A small network was shown many inputs. Here are its activations along a few directions, one row for each input.
Each table varies a few parts of the input and shows all the possible inputs, shuffled.
Descriptions start from the smaller parts, as in this example, which fits no table here: one of 4 places along a line, together with either a single point or one of 11 places along a line or (one of 2 separate values, together with one of 8 places around a ring).
Shared parts are said once, and a part with two or three values counts as separate values.

Rows:
x1: [  3   7 -12  23   3   1  -7  -1   6   7   4  -2]
x2: [ 19   0  -2  13  -3   1  -3   4  15  14  15 -19]
x3: [ 15  10  -2 -21 -15 -23  25 -13 -10 -44 -29   9]
x4: [  6   9 -11  12   2   1  -7   3  13   5  15  -8]
x5: [  2  -6   3 -21  13  -3   7  -4  -3  -1  12   5]
x6: [ -3 -11   1  -9  11  -5   6  -5 -10   2   1  12]
x7: [-13  -5  14 -12   1   3  -1   2  -8   3  -4  11]
x8: [-20  -9   7  -7  -3   7  -5   3 -15  -5 -12   8]
x9: [-15   8  -9  22  -9  13 -17   6   4   1 -11  -6]
x10: [ -9  11  -1  19  -5   8 -13   6  10   8  -3  -4]
x11: [ 14 -14  12 -20   6  -3  15  -1  -1  10  12  -6]
Describe the family of inputs behind these rows.
Answer: either a single point or (one of 2 separate values, together with one of 5 places along a line)
Start at x11 and move only the place on the line of 5, one step at a time. The first step leads to x5. Which rows follow, in order?
Answer: x6, x7, x8
Change only the choice among 2 separate values in x1. List by row number the other rows that result.
Answer: x6

Rows:
x12: [-22 -24  26 -31  24  12 -12   8  -3  28  43   4]
x13: [-48   8  -2  23  -9  30 -45  16   4  12   0   1]
x14: [-32   8  -8  41  -1  25 -33   0   1  16 -15   1]
x15: [-25  -3  13 -36  -4  -1  14   2 -29 -22 -32  31]
x16: [-34  -7  16 -44  -4  -2   1   1 -29 -28 -21  24]
x17: [ 20  14  14 -21 -24 -23  29 -12  -7 -40 -22   0]
x18: [ 18  -5   4 -21 -20 -19  18 -13 -18 -38 -31  11]
x19: [-39  11  -6  31  -8  31 -31  16   5  20 -12   8]
x20: [  9  22 -35 -15  10 -31  26 -30  -8 -51 -14  34]
x21: [ 29   3 -38  -3  44 -29   8 -16  12  16  51   9]
x22: [ 19 -27   6 -11  16   5  16   2  -2  29  33 -17]
x23: [-13   8 -17  46 -16  19 -18  11   6  10 -11 -19]
x24: [ 41  -2  15 -11   1  -5  18   2  18  22  37 -21]
x25: [ 22  11   7 -33 -22 -18  25  -9   5 -45 -26 -10]
x26: [ 43  -5   8 -22   4   0  14   2  32  15  32 -32]
x27: [  9 -32  12  -8  23  -5   7   3   3  37  27  -1]
x28: [ -2  39 -49  61  13  -2 -29   2  19 -18  11   6]
x29: [ 39 -21   6  -9   8  -5   7   0   4  28  32 -11]
x30: [ -1 -27  18 -17  36   9   1  -6  -8  35  28   4]
x31: [  5  14 -14  47 -22   9 -25   7  12   8 -11 -16]
x32: [-22   4 -10  49  -9  12 -27  10  12  15 -16  -5]
x33: [-12 -21  20 -23  25  13   3  10  -6  39  32   9]
x34: [ -9 -13  10 -19  -7 -21  19  -8 -22 -27 -36  21]
x35: [-15  -6  15 -28   5  -5  13 -14 -31 -31 -36  27]
x36: [ 12  29 -10  31 -24   9 -14  12  35   0  -8 -38]
x37: [  0  -8   2 -23 -13 -11  27  -8 -27 -35 -30   7]
x38: [  9  31  -3  43 -25   5 -13  10  24   4  -5 -27]
Describe the family of inputs behind these rows.
Answer: one of 3 separate values, together with either a single point or one of 8 places along a line
Changing only the choice among 3 separate values turns x38 into x17. The same change can be made to x32. Which row results?
Answer: x34
Start at x12 and move only the place on the line of 8, one step at a time. The first step leads to x33. Which rows follow, in order?
Answer: x30, x27, x22, x29, x24, x26

Rows:
x39: [ 11  34 -17  42 -16  14 -16  13  34   2   8 -35]
x40: [ 31  -1  -8 -23   0 -18  20  -4  -8 -30   6   0]
x41: [ 21   7  -9  10  16 -17  15 -12   1 -10  12  -3]
x42: [-10 -33  36 -19  23  22 -10  16   0  56  41  -6]
x43: [ -4  21 -16  42 -17  25 -17  10  27   9  -1 -24]
x44: [ 24 -30  15 -10  18   9   6   5  16  53  51 -19]
x45: [  7  11 -13  12   3   5  -3  -9   1   6   2  12]
x46: [ -3 -14  -4 -29   3  -3  13  -1 -25 -19 -10  10]
x47: [  4  -5  -8  10  15  -6  13 -14  -6  -3   5   8]
x48: [-11   9 -10   6   6   8  -8  -2 -11   9  -5  13]
x49: [-25   6   6   4   4  15 -18   1 -14   8  -5  24]
x50: [ 42 -16  15 -11  19  -3   8   7  25  45  60 -29]
x51: [  3   3 -16  43 -12   9 -27   0  17  11   1 -17]
x52: [-15   2 -13  36  -9  12 -33   6   5  15  -7 -16]
x53: [ 24  24 -14  12   4  -6  -1  -7   8   0  10   2]
x54: [ 19  17 -17  42 -11  -2 -25   3  25   4   9 -28]
x55: [-22  -5  23 -37 -13  -8  11  -3 -24 -24 -16  19]
x56: [  2  -5  16 -21 -19  -7  21  -3 -14 -19 -43   0]
x57: [ 35   8  15 -15 -21 -21  28  -6   3 -31 -28 -11]
x58: [-27  -8  12 -32  16   0  -4  -6  -9 -11  -7  24]
x59: [-13  -6  -4 -30  18  -6   6 -10  -6  -9  -7  13]
x60: [  6  -5  -7 -24  14 -10  11 -17   5 -12   0  12]
x61: [ 20  -4  14 -15 -22 -10  26  -9  -4 -23 -36  -1]
x62: [ 23   8  -7 -24  15 -21  13 -14  13 -20   8   2]
x63: [ -9  -2   8 -35 -12 -15  22  -7 -21 -22 -15   9]
x64: [-14  -6  -5   4  18  -2   8  -7 -17   0  -2   8]
x65: [-36  16   3  35 -15  35 -31  19  12  10  -8 -11]
x66: [ 25  10   6 -29 -15 -29  28 -11  -4 -33   1  -1]
x67: [-11  -8  32 -23 -20  -1  11   1 -18 -21 -43   9]
x68: [-32   0  -1  21   2   7 -22  16   0  14  -2  18]
x69: [-22  20 -13  37 -14  28 -22  16  16  12  -8 -23]
x70: [  9  -2   5 -28 -16 -19  26 -14 -11 -25  -8   9]
x71: [  5 -32  18 -17  24  15   1  11   4  57  42 -18]
x72: [-18   3 -18  22   4   0 -12  13   4  15  -2   6]
x73: [  0   4 -21  29   0  -3  -6   6  16  12   5   5]
x74: [-17 -16  11 -30   2   3   3   4 -28 -21 -10  20]
x75: [ 16  18 -22  28   2 -14  -4   8  24   6  14  -5]
x76: [-28  -9  11   2  17   5  -2  -3 -20  -2  -2  19]
x77: [ 15 -13  -8 -22  -1  -7  18  -7 -15 -22  -3  10]
x78: [-28  -1   4  35 -11  19 -43   9   1  13  -7  -4]
Changing only one part turns x61 into x67. The same change can be made to x70. Which row results?
Answer: x55
Describe the family of inputs behind these rows.
Answer: one of 4 places along a line, together with either a single point or one of 9 places along a line
Which other rows agree with x69 in the place on the line of 4? List them by row number.
Answer: x46, x48, x52, x56, x59, x63, x64, x71, x72
Which other rows agree with x50 in the place on the line of 4? List them by row number.
Answer: x39, x40, x41, x53, x54, x57, x62, x66, x75
